Each row below holds a small network's activations on one input, seen along a few directions.
Each table varies a few parts of the input and shows all the possible inputs, shuffled.
A made-up example of a description, with smaller parts first: one of 8 places around a ring, together with either a single point or one of 11 places along a line or (one of 2 separate values, together with one of 6 places along a line).
Shared parts are said once, and a part with two or three values counts as separate values.
In the rows, zero is written as 128.

Table:
R1: [143  84 207 158 181 109 124 229  51 194 127 127 129 144 157 150]
R2: [121 140  75 113 112 146 122  99 178 119 128 124 143 108 132 123]
R3: [155 136  63 100 107 141 117 100 192 133 110 122 117 108 155 123]
R4: [152 114 146 104  62 126 151  88 110 133 123 124 106 107 125 114]
R5: [135  86 210 164 190 107 112 227  39 187 127 135 113 152 171 156]
R6: [ 62 164  90 134 158 154  98 102 196  73 139 124 149 158  76 122]
R7: [106 142  58 114 156 155 103 107 212 103 128 138 124 122 127 117]
R8: [ 83 161 124 138 122 136 118 104 175  86 148 109 137 146  80 122]
R9: [147 100 200 151 200 103 123 223  57 191 115 136 108 143 150 155]
R10: [156  95 181 158 194  97 130 233  62 182  95 169 127 128 159 152]
R11: [ 96 125 183 134  73 105 163  88  98 103 140 125 118 146  90 122]
R12: [155  93 191 159 192  86 120 230  76 182 120 136 117 124 143 146]
R13: [164 125  92 105  77 126 139  90 135 143 104 131 127 101 158 114]
R14: [ 89 151 156 123  91 126 138 109 113 104 143 116 151 137  90 118]
R15: [123 148 103 120 124 137 149  98 126  95 150 123 152 136 107 116]
R16: [ 86 148  72 132 157 159 102 104 204  89 154 131 140 143 101 127]
R17: [152 144 117 105  90 135 138  99 139 129 119 124 129 105 126 108]
R18: [169 124  68 109  98 126 142  93 161 123 113 123 114 116 154 108]
R19: [140 135  24 107 131 155  96 102 214 118  98 136 124 120 155 123]
R20: [108 154  95 130 133 156 111  99 174  98 148 126 146 124 101 126]
R21: [145 137  90 111 113 133 147 100 149 108 130 123 131 119 133 103]
R22: [167 105 112 103  49 117 156  87 114 148 107 124 104 108 156 123]
R23: [129 120 167 118  80 124 159  90  96 111 142 128 121 127 107 124]
R24: [ 88 155 123 142 114 130 147 102 132  80 149 118 144 153  88 112]
R25: [139 103 217 148 191 123 108 218  43 182 117 120 111 166 178 168]
R26: [128 121 158 148 156 120  97 140  79 126 130 137 134  92 125 168]
R27: [118 143 134 127 105 123 144  94 131 115 152 129 139 120 111 118]
- What do these inputs look like to the network? => either a single point or one of 6 places along a line or (one of 4 places along a line, together with one of 5 places along a line)
- Which of the alternatives is R13? => one of 4 places along a line, together with one of 5 places along a line
- Change only the place on the line of 5 in R21. List by row number the other rows that result. => R2, R4, R7, R17
- A walk changes only the place on the line of 4. It starts at R24 and steps to R15. List the rest of the walk in order. => R21, R18

Table:
R28: [119 140 107 129 116 147 166 122 178 104 113 116 103 145 122 102]
R29: [167 137 112 128 172 140  93 158 130 158 131 117 155  79 147 143]
R30: [164 116 122 152 212 144  98 192  99 158  93 128 130 162 173 136]
R31: [112 137  47 102 118 151 182  67 185  55 150 125 129 110 104  82]
R32: [149 160  93 106  90 150  97 110 173 189 111 131 120 145 148 124]
R33: [185  98 176 122  65 116 153 114  72 182  92 160 105  96 177 159]
R34: [ 71 156  46 125  93 128 145  69 151  71 180  78 141 115  94 107]
R35: [ 89 122 173 162 193 132  93 186  93 107 143 125 121 175 136 156]
R36: [ 99 169 149 129  83 142 103 103 157  97 135 106 123 156 118 138]
R37: [120 101 195 132  49  85 176 131  30 151 112 136 126 132 127 147]
R38: [173 111 182 136  90  77 204 135  60 144 117 154  94 113 135 113]
R39: [ 87 127 165 134 145 112  80 153 117 106 144 131 181 114  96 148]
R40: [129 120 164 121 170 109  97 144 163 141 144 144 146 110  89 123]
R41: [140 128  35  85 100 144 102  45 186 114 136 127 135  94 132 112]
R42: [115  99 155 156 224 144 132 192 123 142 118 142 112 173 122 129]
- What do these inputs look like to the network? => one of 3 separate values, together with either a single point or one of 4 places along a line
- Changing only the choice among 3 separate values turns R38 into R37. The same change can be made to R31. Which row results? => R34
- List by row number the other rows that have the choice among 3 separate values in common with R30. => R29, R32, R33, R41

Table:
R43: [153 103 167 129 114 107 151 147 106 157 115 124  98 148 149 118]
R44: [122 147 104 115  60 129 160  49 132  84 142 129 140 106 106 101]
R45: [127 140  81  90  69 143 118  65 176 120 123 131 137  93 116 120]
R46: [150 111 144 138 152 106 135 164  90 159 122 130 129 119 148 130]
R47: [130 116 134 143 180 135  99 183 100 152 122 136 148 106 141 152]
R48: [100 161  68 123 164 162 106  99 222  81 135 121 125 166 115 120]
R49: [100 150 105  94  59 142 132  62 153 104 140 121 148 109  94 119]
R50: [141 119 148 134 170 126 106 174 100 154 129 147 139 120 141 142]
R51: [110 149  52 121 166 137 117 111 224  87 144 128 146 128 101 106]
R52: [ 95 161  95 115 108 146 131  79 186  88 142 127 137 134  89 111]
R53: [130 118 180 149 141 108 138 156  79 141 138 134 121 141 131 132]
R54: [138 104 188 139 113  92 163 140  85 144 136 131 112 140 123 116]
R55: [125 123 145 150 160 150  96 176 102 150 113 125 134 139 149 155]
R56: [140 107 138 139 159 115 121 174  98 154 118 135 135 110 149 135]
R57: [124 150  66 109 117 138 122  89 196 107 129 136 137 116 112 106]
R58: [146 107 157 144 145 119 125 160  94 150 115 124 103 139 154 143]
R59: [ 80 163  80 131 159 148 122 104 218  70 157 121 147 148  80 111]
R60: [144 153  90  99  59 148 149  53 154  97 123 112 130 123 130 109]
R61: [120 161  78 111 105 158 119  87 192  99 126 120 126 146 117 116]
R62: [153  96 157 127 121  88 156 143 107 168 121 146 109 119 146 115]
R63: [117 116 181 153 153 117 122 161  82 136 138 138 119 137 130 146]
R64: [114 119 170 151 160 123 113 172  82 138 133 132 135 131 125 152]
R65: [138 114 153 137 153 131 115 168  94 142 111 124 117 142 147 144]
R66: [110 146  82 102  60 158 118  59 168 112 122 120 123 117 127 132]
R67: [147 105 159 131 131 112 148 150  88 152 119 123 109 144 156 132]
R68: [152 142  80 102  72 134 152  48 162 103 129 129 135  89 122 112]
R69: [113 125 169 155 163 129 101 177  86 142 132 126 141 138 120 154]
R70: [151 104 151 128 137 100 148 155  96 164 118 136 116 120 145 123]
R71: [134 118 142 137 159 141 107 179  95 146 117 116 130 138 153 157]
R72: [136 112 180 142 130  99 152 154  73 140 134 120 115 133 126 130]
- What do these inputs look like to the network? => one of 3 separate values, together with either one of 4 places along a line or one of 6 places along a line
- Changing only the choice among 3 separate values turns R59 into R48. The same change can be made to R53. Which row results? => R58
- Change only the place on the line of 4 in R45. List by row number the other rows that result. => R51, R57, R68
- Change only the place on the line of 4 in R52. List by row number the other rows that result. => R44, R49, R59

Table:
R73: [150  92 200 151 129  91 148 179  47 178 119 141 107 125 154 146]
R74: [116 116 163 159 222 129  94 223 113 158 125 131 139 157 136 151]
R75: [ 98 163  41 119 157 162  96  94 230  74 135 121 144 135 101 110]
R76: [167  92 205 137 111  89 157 169  37 180 111 144 105 131 163 136]
R77: [112 158  73 103 103 160 123  65 184  78 137 121 143 117 104 119]
R78: [109 163  53 111 130 165 109  76 209  82 140 122 146 120 106 113]
R79: [133 105 179 153 205 116 102 213  95 167 125 137 129 142 140 146]
R80: [113 153  76 107  82 144 138  54 176  87 142 121 136 113 104 108]
R81: [144 146  83  83  36 136 162  34 164 102 128 118 124 105 120 100]
R82: [134  99 189 160 166 102 125 196  71 165 121 134 111 141 147 149]
R83: [137 105 195 156 144 104 128 187  52 169 120 131 121 140 148 148]
R84: [123 144  79  96  51 137 155  45 158  97 134 116 132 110 113 110]
- What do these inputs look like to the network? => one of 2 separate values, together with one of 6 places along a line
- Changing only the place on the line of 6 turns R77 into R80. The same change can be made to R82. Which row results? => R83
- Change only the choice among 2 separate values in R84. List by row number the other rows that result. => R73
